Questions about the matrix below.
1) Read off the largest entry in the first column.
2) Read off the second entry, reading row by row.
3) Read off the entry in the top-left corner.
4) Read off the entry in the bottom-right corner.
5) Read off the bottom-left entry.
6) Read off the entry just right of 119.
7) Read off the 2nd largest entry.
8) Read off the first entry in the row that holds the largest entry.
array([[120, 113, 114, 110, 121, 133, 121],
       [123, 115, 138, 140, 141, 139, 130],
       [148, 116, 135, 123, 118, 140, 136],
       [146, 113, 120, 115, 126, 125, 121],
       [128, 114, 134, 132, 105, 118, 124],
       [109, 115, 129, 114, 122, 117, 133],
       [147, 113, 135, 135, 122, 123, 121],
       [124, 116, 138, 118, 142, 116, 134],
       [116, 115, 122, 105, 127, 134, 130],
       [122, 114, 103, 127, 128, 123, 124],
       [142, 116, 127, 118, 143, 137, 139],
       [130, 112, 143, 117, 125, 130, 117],
       [128, 117, 149, 128, 132, 122, 140],
       [121, 119, 134, 117, 133, 116, 150],
       [117, 112, 123, 124, 136, 134, 113],
       [128, 113, 132, 110, 126, 142, 120]])
1) 148
2) 113
3) 120
4) 120
5) 128
6) 134
7) 149
8) 121

M =
[[126 117 112 104 130 135 111]
 [118 119 111 113 124 140 116]
 [118 118 112 116 124 140 116]
 [111 131 119 146 128 135  99]
 [115 122 111 112 124 137 115]
 [124 114 114 112 127 140 110]
 [118 116 115 114 123 141 116]
 [122 116 109 114 125 140 109]]
The bottom-left entry?
A: 122
The entry in the top-left corner -> 126
The last entry, reading row by row?
A: 109
The top-right entry?
A: 111
The last entry in the row that holds the largest entry?
A: 99
The 3rd-last entry, reading row by row?
A: 125
The first entry in the row that holds the smallest entry?
A: 111
The entry directly below 127?
A: 123
The second entry on the main diagonal -> 119
The bottom entry of the column that holds the largest entry?
A: 114
The entry just left of 127 is 112
The largest entry in the last row: 140
The smallest entry in the first row?
A: 104
The 3rd entry on the main diagonal: 112
The entry just right of 123 is 141
The entry directly below the smallest entry?
A: 115
The largest entry in the first row -> 135
The entry just right of 113?
A: 124

arr =
[[135 140 122 111 123 123 130 136 133 118 135 148]
 [122 123 138 111 119 123 121 123 143 125 116 125]
 [116 131 127 136 127 130 129 156 132 121 140 131]
 [116 138 121 110 128 128 129 133 125 142 136 127]
 [112 144 137 133 124 121 119 106 115 118 144 142]
 [119 115 119 136 134 130 133 121 130 138 138 148]
 [116 119 136 125 127 123 130 128 127 137 122 134]
 [136 122 116 140 120 121 118 119 139 132 141 134]
 [121 133 129 131 120 135 115 124 152 123 143 102]
 [124 148 121 143 138 136 141 127 145 134 107 125]
 [124 114 135 138 137 131 136 129 127 110 128 134]]
The smallest entry in the last column -> 102
Read off the entry in the top-right corner.
A: 148
Read off the fifth entry in reading order.
A: 123
Read off the entry just left of the smallest entry.
A: 143
Read off the smallest entry in the last row.
A: 110
Read off the 1st entry, reading row by row.
A: 135
Read off the entry directly above the smallest entry.
A: 134
The third entry, reading row by row -> 122
Read off the last entry, reading row by row.
A: 134
The entry directly above the largest entry: 123
Read off the fourth-last entry, reading row by row.
A: 127
The entry directly below the largest entry -> 133
The second entry on the main diagonal is 123
The third entry on the diagonal from the top-right corner: 121
Read off the maximum.
A: 156
The first entry of the smallest entry's row -> 121
Read off the bottom entry of the column that holds the largest entry.
A: 129
The entry just left of the largest entry is 129
The second entry, reading row by row is 140
Read off the bottom-left entry.
A: 124
The second entry on the diagonal from the top-right corner: 116
Read off the largest entry in the last row.
A: 138
Read off the fourth entry in reading order.
A: 111
The second-last entry, reading row by row is 128
Read off the third smallest entry.
A: 107
The last entry in the row that holds the largest entry -> 131

[[156 138 115 143 134 133 130 137 123 125 146]
 [121 108 131 153 149 115 147 103 143 130 130]
 [125 123 124 133 122 119 117 121 120 141 112]
 [127 124 130 135 133 126 133 124 131 128 128]]
The second-last entry, reading row by row: 128
Read off the first entry on the main diagonal.
156
The entry in the bottom-right corner: 128
The entry in the bottom-left corner -> 127
The entry directly below 147: 117
Read off the top-right entry.
146
Read off the second entry, reading row by row.
138
The 2nd entry on the main diagonal: 108
The entry directly above 122 is 149
The entry directly below 149: 122
Read off the smallest entry in the first row.
115
Read off the entry directly above the smallest entry.
137
Read off the 4th entry from the end, reading row by row.
124
The second largest entry -> 153
